Each row below holds a small network's activations on one input, seen along a few directions.
In each table, some parts of the input vary, and every possible input appears once, in random order.
Descriptions start from the smaller parts, as in this example, which fits no table here: line(4) and (point or ring(11) or (values(2) and ring(8))).
Shared parts are said once, and a part with two or three values counts as separate values.

Other details of the inputs vary at random and push rows far along two fixed directions, the same in every table; ignore that.
These rows show it; all are for the same input, with only those details redrawn:
[-18   4  -1 -24 -30   4  -1   7 -20   4   2  -2 -13   3   8 -27]
[ -2  -5  10 -26   7   7   3   6  10   6   0  13  -6   1  32 -16]
[  6  -6  13 -21  23   9   6   2  22   5  -1  18   3  -1  36  -5]
[ -2   3   5 -12   0   6   4   0   4   4  -1   5   4   1  14  -5]
[13  5  9  4 21  8  8 -8 21  2 -2  7 24 -2 10 18]
[-15  14  -5  -3 -38   2   0  -2 -25   0   0 -13   3   3 -16 -10]
[  9  20  -2  29  -6   5   6 -17   1  -5  -2 -13  40  -2 -29  32]
[ -2  13   0   7 -13   5   4  -7  -6   0  -1  -8  18   0 -13   8]

Table:
r1: [  1 -15  -2 -12  23  -3 -12  10  11  -5  -4  25 -17   0  30  -5]
r2: [  8  17  -3  36 -12   8   8 -19   2  -4   3  -9  32  -4 -24  32]
r3: [-18   5   5 -18 -29  -4   4   9 -14   8  -2  -9 -16   0   3 -27]
r4: [-13  -6  -7 -16 -33  -4  -2  12 -14  16   9  -4 -24  -4  -1 -28]
r5: [  0  -6  -7 -12   3  -2  -7   8  -4  -7  -6  16 -26   5   3  -9]
r6: [-14  13 -15   0 -41   2  -5  -1 -24   3  13  -9  -9   1 -14 -10]
r7: [ 15  -2  -6  19  38  -5  -7 -11  19 -12 -10  11  22  -5  -4  34]
r8: [-12  -6   6 -14 -22  -2   5  12  -5  13   4  -3 -23  -9  11 -25]
r9: [  2  -2  11  -6   3  -3   6   5   9   9  -3  -6   2 -11   5  -6]
r10: [ 18 -16   9  -6  40   0   5   6  15  -6  -2  20 -17   5  19   9]
r11: [ -1  -2  -6  27   6  -4 -10  -1 -10  -5  -5  -4   5   1 -11  20]
r12: [-10  -2  -3 -22 -23  -7  -4  11 -14  14   3  -7 -17  -4  -2 -28]
r13: [ -3 -23  10  -9  19   0   0  17  25  -8  11  10 -20   6  24 -35]
r14: [-18  11  -3   7 -44  -2   6   0 -20   5   3 -16  -7  -1 -17 -10]
r15: [  4 -12   1  14   7  -3  -4   2 -13  -7  -3  -7 -10   8  -6  12]
r16: [16  4  2  1 24 -4 -3 -9 23  6  4  5 19 -3  0 17]
r17: [  8  -4  -5  28  10  -5  -2 -11 -14 -12  -8 -21  11   5 -26  30]
r18: [ 21  -4  -3  10  46   2   0  -8  25 -12 -12  17  10  -2  -3  30]
r19: [ -5  14  -9  -3 -17   1  -4  -1 -12   2   7  -9   5   0 -12  -1]
r20: [ -2 -19   3  -7  32  -4  -8   5   5   0  -7  12 -12   0  27  -2]
r21: [  6  -6  13 -21  23   9   6   2  22   5  -1  18   3  -1  36  -5]
r22: [ -9  -1  -6   9 -15  -8  -3   2 -12 -12   5 -20  -6   6 -21 -32]
r23: [ 12  -3  -3  13  20  -4   6  -7  -5 -10  -6  -1   0   4 -19  21]
r24: [  5  17 -14  28 -23  -6  -4 -14  -4   3  10 -13  20  -2 -40  23]
Changing only one part turns r12 into r4. The same change can be made to r3. Which row results? -> r14
Describe the family of inputs behind these rows. -> values(2) and (point or ring(5) or ring(6))
A walk changes only the ring(5) part. It starts at r5 and steps to r10. List the rest of the walk in order. -> r15, r11, r1

Table:
r25: [-13 -10   3 -20 -22   2   0  14  -9   8   9   2 -29   1  15 -29]
r26: [ 26 -21   5  -5  58   1   3   0  34  -1   1  20  -2  -3  30  12]
r27: [-14  -2  -4 -22 -16   3  -5   6  -7   2   4   8 -19   4  22 -29]
r28: [-11  -2   5 -24 -14   0   0  13  -7   4   5  -2 -17   4  13 -33]
r29: [ -3  -1  -2  17   1  -1  -5   0  -6 -11 -10  -4   7   2 -15   5]
r30: [-21 -10   0 -31 -16  -5  -5  12 -13  12   0   0 -26   1  21 -32]
r31: [ 17 -21  10  -5  51   6  -1   2  31  -6  -5  20   4   0  30   4]
r32: [ 23 -21   9  -7  54   4   3  -2  33  -5  -1  19   4   3  30   7]
r33: [  0  10  -7   9 -11   7   3  -6   1  -5   1  -1  10   0  -9  10]
r34: [  6   7   1   5  -7   0   5  -5  -4   6  -5  -7   8  -4 -14  10]
r35: [  2   7   0   3  -5  -3   1  -4  -2   6  -6 -12  11  -4 -14  10]
r36: [  4  10  -6   4  -9   0   2  -4   0   3   0   3   9  -4 -17   9]
r37: [ -2  -1  -6  19   3  -6  -5   2  -7  -7  -8  -3   1  -4 -16   8]
r38: [-19  -7   3 -25 -15   1   2   8 -13   5   1   2 -21   2  25 -30]
r39: [  1   5   3  15  -9   5   7  -2   0  -3   6  -8   9   0 -10   6]
r40: [-3  2 -2 12 -8 -3  3 -6 -4  4 -1 -8  9 -5 -8 12]
r41: [-14  -5  -6 -26 -21   4  -5  10  -7   7   5  12 -28   1  16 -26]
r42: [ -1  12  -6   7  -6   0  -4  -7   1  -4   2  -5  15   0 -10   5]
r43: [  3   0  -9  12   5  -6  -3  -5  -7  -3   3  -6  -4   4 -20  12]
r44: [ -4   8   0   8  -3  -1   2  -7  -4   0  -4 -12  15   0  -8   6]
r45: [  0  14  -3   2  -6   1   0  -6   0  -4   1  -4  15  -2 -14   5]
r46: [  1   6  -3   6  -4   4  -4  -3 -17  -5  -4  -1  12   7  -4  20]
r47: [  2   3   0   9 -10   3   5  -6  -4   3  -2  -8   6  -5 -10  14]
r48: [-15 -11   3 -16 -20  -3  -5  12  -9   9   9   2 -26   1  17 -31]
r49: [  1   4   0  14  -7  -5  -3  -1   2   3   5 -11  10  -2 -12   5]
r50: [  3  -3 -10  15   5  -3  -6   0  -8  -7  -3  -6   2  -4 -18   7]
r51: [  0   7   1  13  -5   0   0  -2   1  -2   4 -12  14   1 -10   2]
r52: [  2  11  -5   1  -7  -4  -3  -4   2   1   2  -1  12  -5 -17   8]
r53: [  4   9   4  10  -7   3   9  -2  -1  -1   3  -7  11   0 -14   3]
r54: [  1   0  -4  10   3  -2  -1  -8  -6  -8   1  -6   3  10 -18   8]
r55: [ 18 -16  14  -6  49   1   4  -1  33  -7  -4  22  -4   6  30  12]
r56: [-12  -2   6 -29 -16   3   4   7 -15   7  -2   2 -22   1  16 -30]
r57: [-1  6  2  8 -9  5  8 -7 -7 -3 -1 -9  9 -3 -8 10]
r58: [  2  13  -4   4  -8   4   5  -6  -1  -3   0   1  13  -1 -14   7]
r59: [ 13 -15  13  -3  43   1   2   3  29  -8  -9  21  -3   3  29   7]
r60: [  1   6  -4   8  -2   2  -8  -2 -17   2  -2   0   6   3  -7  23]
r61: [-11  -6   2 -25 -23  -2   1  15 -11  11   5   2 -27   2  10 -33]
r62: [  1   8  -8  13 -10  -1  -6  -8   0   2   3   1   9  -4  -9   9]
r63: [  0  11   2   3  -3   1   3  -6  -4   0  -6 -12  14  -1 -12   6]
r64: [ 21 -15  10  -5  54  -3   3   1  34  -3  -3  23 -10   0  31  16]
r65: [  1   2  -5  17   2  -8  -2   0  -6  -9  -7  -4  -5  -1 -16  12]
r66: [-15  -6   5 -15 -15   2   0  10  -7   3   8   0 -19   3  18 -30]
r67: [  0   9  -7   8  -7  -4  -8  -7   1   1   3  -2  12  -5 -12   8]
r68: [  5   6   0   8  -7  -4   1   1   3   3   3 -10  11  -2 -16   5]
Changing only one part turns r48 into r66. The same change can be made to r35. Which row results? -> r63
Changing only one part turns r36 into r58. The same change can be made to r43. Which row results? -> r54
Describe the family of inputs behind these rows. -> values(2) and (point or ring(6) or (values(3) and ring(5)))
Which other rows does r26 become when the ring(6) part takes its other values? List them by row number. -> r37, r43, r50, r64, r65
Which other rows does r34 become when the values(3) part takes its other values? List them by row number. -> r36, r61

Table:
r69: [ 27  17  10  25  28  10  12 -19  40   4   2   3  52 -10  -4  42]
r70: [  4 -14   8 -21  28   5   0   5  15   1  -2  20 -12   2  36  -7]
r71: [-10   6 -12   5 -26  -5  -7   0 -27  -2  -2 -10  -6   2 -21   0]
r72: [-10   6  -8   5 -26  -2  -2  -1 -25  -2  -3 -12  -3   2 -19   0]
r73: [  1  17   0   9 -20   2   7  -8   2   8   3 -10  22  -6 -15  10]
r74: [ -7   6  -2   8 -20  -1   2  -1 -17  -2  -2 -14   3   2 -17   0]
r75: [ 12   5  -4  20  17   0  -2 -11   7  -7  -4   1  19   0 -13  29]
r76: [ 13   4  -4  21  15  -2  -2  -9   9  -7  -2   0  17  -2 -18  24]
r77: [-23 -14  -3 -33 -28  -5  -8  19 -23   6   6   2 -46   5  17 -48]
r78: [  4 -15  11 -18  28   3   3   7  21   1   0  14 -11   0  33 -15]
r79: [-10   6 -12   5 -28  -7  -6   2 -25  -2   1 -12 -10   2 -25  -6]
r80: [ -7   4  -4   9 -20  -4   0   0 -15  -1   1 -16   0   1 -19  -4]
r81: [  0 -17   6 -19  19   0  -3  10  15   1   3  16 -21   1  29 -21]
r82: [  8 -13  15 -16  33   6   5   4  24   0  -2  17  -4   1  37  -5]
Describe the family of inputs behind these rows. -> values(2) and (point or ring(6))
Changing only the values(2) part turns r81 into r77. The same change can be made to r78. Which row results? -> r80
Which other rows does r76 become when the values(2) part takes its other values? List them by row number. -> r79
